A small network was shown many inputs. Here are its activations along a few directions, one row for each input.
Each table varies a few parts of the input and shows all the possible inputs, shuffled.
A made-up example of a description, with smaller parts first: one of 6 places along a line, together with either a single point or one of 11 places along a line or (one of 3 separate values, together with one of 8 places around a ring).
Shared parts are said once, and a part with two or three values counts as separate values.

Other details of the inputs shift rows strongly along two fixed directions, in all tables alike. That doesn't count.

A family of inputs:
R1: [.01 .07 .09 -.05 .03 .03 .03 -.02 -.08 .11 .08 .06 .01]
R2: [-.01 .06 .13 -.05 .05 .07 .03 -.11 -.07 .06 .08 .05 .01]
R3: [.00 .07 .13 -.07 .03 .04 .05 -.09 -.06 .06 .07 .04 .02]
R4: [.01 .09 .14 -.07 -.02 .01 .04 -.07 -.03 .13 .05 .02 .04]
R5: [.02 .08 .10 .02 .05 .04 .06 .06 -.07 .11 .02 .07 .01]
R6: [.05 -.34 .16 .28 -.22 -.41 -.22 .26 .16 -.51 .45 -.31 .09]
R7: [.04 -.23 -.64 .14 -.19 -.21 -.41 .08 .19 -.72 -.27 -.49 .10]
R8: [.00 .09 .14 -.08 .00 .03 .04 -.06 -.04 .11 .06 .02 .03]
R9: [-.20 -.32 .02 .00 -.04 .04 .26 -.02 .26 .14 -.02 .33 -.21]
R10: [.01 .05 .08 -.03 .07 .07 .03 -.05 -.09 .08 .09 .07 -.01]
R11: [.02 .21 -.68 -.12 .01 .20 -.14 -.08 .00 -.01 -.73 -.16 .04]
R12: [.03 .07 .10 .03 .08 .05 .07 .05 -.09 .09 .03 .07 .00]
R13: [.02 .07 .09 -.06 .02 .03 .03 -.01 -.06 .13 .08 .04 .01]
R14: [.02 .06 .10 -.01 .05 .02 .04 .03 -.09 .11 .03 .06 .01]
R15: [.02 .06 .11 .00 .03 .00 .05 .04 -.07 .15 .02 .03 .02]
R16: [.05 -.32 .15 .25 -.25 -.41 -.22 .20 .18 -.49 .50 -.31 .10]
R17: [.01 .19 -.69 -.10 .07 .25 -.15 -.12 -.04 -.08 -.70 -.13 .01]
R18: [.02 .06 .08 -.04 .06 .04 .05 -.04 -.09 .09 .09 .06 .00]
R19: [.00 .09 .14 -.07 .01 .03 .04 -.08 -.05 .09 .06 .05 .02]
R20: [.01 .04 .09 .02 .09 .06 .04 .00 -.11 .09 .04 .07 -.01]
R21: [.03 .08 .11 .01 .04 .04 .06 .08 -.06 .14 .01 .05 .01]
R22: [-.15 -.22 .07 .01 .03 -.01 .21 -.05 .28 .12 -.04 .30 -.32]
Each input here is: either one of 2 separate values or (one of 4 places along a line, together with one of 5 places along a line).
Question: Change only the place on the line of 5 in R6. List by row number the other rows that result.
Answer: R7, R14, R15, R20
Question: Change only the place on the line of 5 in R11. List by row number the other rows that result.
Answer: R5, R12, R17, R21

A family of inputs:
R23: [.01 .02 .01 .01 .06 .08 .08 .09 -.10 .20 .07 .12 .00]
R24: [-.05 .18 -.76 -.19 .01 .24 -.20 -.30 .10 -.25 -.76 -.17 -.04]
R25: [.03 -.41 .32 .23 -.20 -.48 -.18 .18 .18 -.45 .69 -.22 .01]
R26: [-.03 .10 .17 -.06 -.01 .01 .09 -.06 .09 .15 -.03 .09 -.08]
R27: [-.02 .07 .16 -.07 -.01 .00 .10 -.07 .07 .17 -.03 .08 -.05]
R28: [-.04 .11 -.76 -.23 -.08 .13 -.19 -.21 .11 -.10 -.79 -.22 .03]
R29: [.01 .10 .10 -.06 .07 .02 .04 -.07 .03 .13 .06 .12 -.14]
R30: [-.04 .01 .13 -.10 .06 .07 .07 -.15 -.08 .09 .05 .10 -.01]
R31: [.01 .07 .09 -.07 .07 .01 .05 -.09 .00 .15 .06 .11 -.12]
R32: [-.01 .04 .14 .04 .05 .02 .13 .06 .02 .18 -.08 .11 -.06]
R33: [-.01 -.42 .34 .26 -.26 -.36 -.15 .14 .15 -.53 .72 -.22 .14]
R34: [.02 -.30 -.50 .27 -.29 -.33 -.39 .21 .39 -.78 -.23 -.49 .04]
R35: [-.02 .00 .07 -.01 .09 .12 .12 .00 -.13 .10 .04 .13 .04]
R36: [.02 .04 .06 .04 .13 .03 .08 .04 -.04 .16 .01 .13 -.12]
R37: [.00 .05 .03 -.10 .00 .06 .05 -.05 -.06 .20 .12 .10 .00]
R38: [-.03 .00 .07 .02 .07 .16 .11 .01 -.12 .11 .05 .12 .06]
R39: [-.02 .01 .08 .02 -.02 .07 .12 .10 -.03 .22 -.02 .10 .06]
R40: [-.02 .00 .12 .00 .04 .01 .11 .07 -.03 .20 -.06 .10 -.01]
R41: [-.03 -.02 .11 .00 .12 .10 .10 -.02 -.12 .09 .00 .12 -.01]
R42: [-.02 .02 .12 .04 .13 .10 .11 -.03 -.07 .07 -.01 .13 -.06]
R43: [.15 .41 -.74 -.10 .06 .19 -.34 -.05 -.20 -.18 -.75 -.40 .20]
R44: [.15 .35 .20 -.08 .06 .03 -.08 -.05 -.26 .13 .08 -.13 .16]
R45: [.01 .00 .05 .00 .12 .02 .07 .06 -.10 .18 .02 .12 -.08]
R46: [-.01 .01 .09 -.01 .00 .04 .14 .10 -.04 .20 -.03 .11 .04]
R47: [-.04 .06 .14 -.06 .07 .08 .08 -.16 -.03 .07 .04 .11 -.06]
R48: [-.03 .04 .11 -.09 -.08 .05 .10 -.04 .01 .21 .03 .07 .06]
R49: [.04 -.40 .29 .23 -.24 -.46 -.17 .21 .17 -.45 .73 -.21 .05]
R50: [.02 .07 .08 .04 .12 .04 .07 .06 -.02 .14 .01 .15 -.15]
R51: [-.03 .03 .10 -.11 .03 .10 .09 -.13 -.09 .09 .08 .11 .04]
R52: [.04 -.35 -.65 .21 -.25 -.30 -.42 .20 .23 -.75 -.11 -.49 .09]
R53: [-.03 .04 .11 -.12 -.06 .02 .11 -.04 .00 .20 .02 .08 .04]
R54: [-.02 .05 .13 .05 .13 .12 .10 -.02 -.05 .05 -.01 .15 -.09]
Question: What is each input in this table made of?
Answer: one of 2 separate values, together with either a single point or (one of 3 separate values, together with one of 5 places along a line)
Question: The inputs of R35 and R51 match in every part but the choice among 2 separate values. If R54 is changed in the same way as R35 into R51, which row does it become?
Answer: R24
Question: Change only the choice among 2 separate values in R36. List by row number the other rows that result.
Answer: R31

A family of inputs:
R55: [-.03 .10 .00 .07 .07 .17 .11 .08 -.02 .22 -.22 .11 -.03]
R56: [-.05 -.31 -.33 .00 -.17 -.16 -.27 -.11 .12 -.46 .00 -.28 .06]
R57: [.01 .02 -.12 .06 .21 .15 .14 .12 -.18 .16 -.15 .18 -.05]
R58: [.03 .13 -.05 .03 .09 .09 .06 .09 .01 .28 -.17 .10 -.12]
R59: [-.01 -.20 -.28 .00 -.17 -.27 -.28 -.10 .23 -.43 -.06 -.33 -.03]
R60: [-.05 .10 .02 -.13 -.05 .10 .14 -.03 .02 .23 -.20 .09 .07]
R61: [-.01 .19 .00 -.20 .05 .11 .03 -.28 .05 .11 -.05 .13 -.14]
R62: [.04 .11 -.05 .03 .20 .06 .10 .15 -.08 .19 -.21 .15 -.16]
R63: [.00 .04 -.12 .05 .09 .19 .10 .07 -.09 .25 -.11 .14 -.02]
R64: [-.04 -.19 .80 .14 -.09 -.20 .14 -.03 .10 -.15 .81 .11 -.02]
R65: [.02 -.16 -.32 .03 -.27 -.28 -.22 .10 .27 -.35 -.09 -.30 .05]
R66: [.24 .55 .08 -.11 .13 .14 -.17 -.03 -.49 .15 -.01 -.25 .33]
R67: [-.07 .09 -.06 -.20 .06 .22 .05 -.28 -.05 .08 .02 .17 -.04]
R68: [.01 -.21 -.28 .27 -.05 -.15 -.17 .26 .11 -.49 -.21 -.23 .01]
R69: [-.07 .05 .07 -.16 .05 .11 .09 -.24 -.03 .15 -.17 .07 -.01]
R70: [-.02 -.30 .65 .12 -.16 -.26 .16 .23 .02 .06 .81 .12 .09]
Question: What is each input in this table made of?
Answer: either a single point or (one of 3 separate values, together with one of 5 places along a line)
Question: Change only the choice among 3 separate values in R59. List by row number the other rows that result.
Answer: R56, R69
Question: Change only the choice among 3 separate values in R61. List by row number the other rows that result.
Answer: R64, R67

A family of inputs:
R71: [-.04 .08 .08 -.13 .01 .08 .08 -.12 .02 .15 .00 .13 -.05]
R72: [-.05 .03 .04 -.11 .07 .13 .09 -.16 -.05 .13 .03 .15 -.06]
R73: [-.02 .01 .01 .03 .12 .12 .13 .04 -.08 .16 -.04 .18 -.06]
R74: [-.02 .03 .05 -.02 .04 .04 .14 .09 -.02 .24 -.09 .12 -.02]
R75: [.00 .06 .05 .01 .07 .08 .12 .08 -.01 .19 -.07 .15 -.07]
R76: [.03 -.41 .66 .39 -.11 -.45 .03 .35 .12 -.27 .84 -.02 -.04]
R77: [-.04 .05 .08 -.16 -.03 .05 .10 -.11 .01 .20 -.02 .11 -.01]
R78: [.14 .11 -.30 .10 -.04 -.06 -.33 .16 -.14 -.31 -.14 -.39 .21]
R79: [.01 -.13 -.34 .12 -.11 -.09 -.15 .11 .16 -.25 -.22 -.20 .02]
R80: [.13 .33 .14 -.13 .07 .08 -.04 -.12 -.27 .12 .07 -.09 .18]
R81: [-.02 .03 .06 .03 .12 .11 .13 .04 -.06 .15 -.08 .17 -.07]
R82: [-.04 .06 .08 -.12 .06 .07 .08 -.15 -.01 .15 .00 .12 -.08]
R83: [-.04 -.14 -.30 -.01 -.10 -.05 -.19 -.11 .15 -.38 -.14 -.19 .00]
R84: [-.03 -.11 -.31 -.01 -.18 -.10 -.19 -.09 .20 -.29 -.15 -.23 .03]
Question: What is each input in this table made of?
Answer: one of 2 separate values, together with either a single point or one of 6 places along a line
Question: The inputs of R73 and R72 match in every part but the choice among 2 separate values. If R81 is changed in the same way as R73 into R72, which row does it become?
Answer: R83
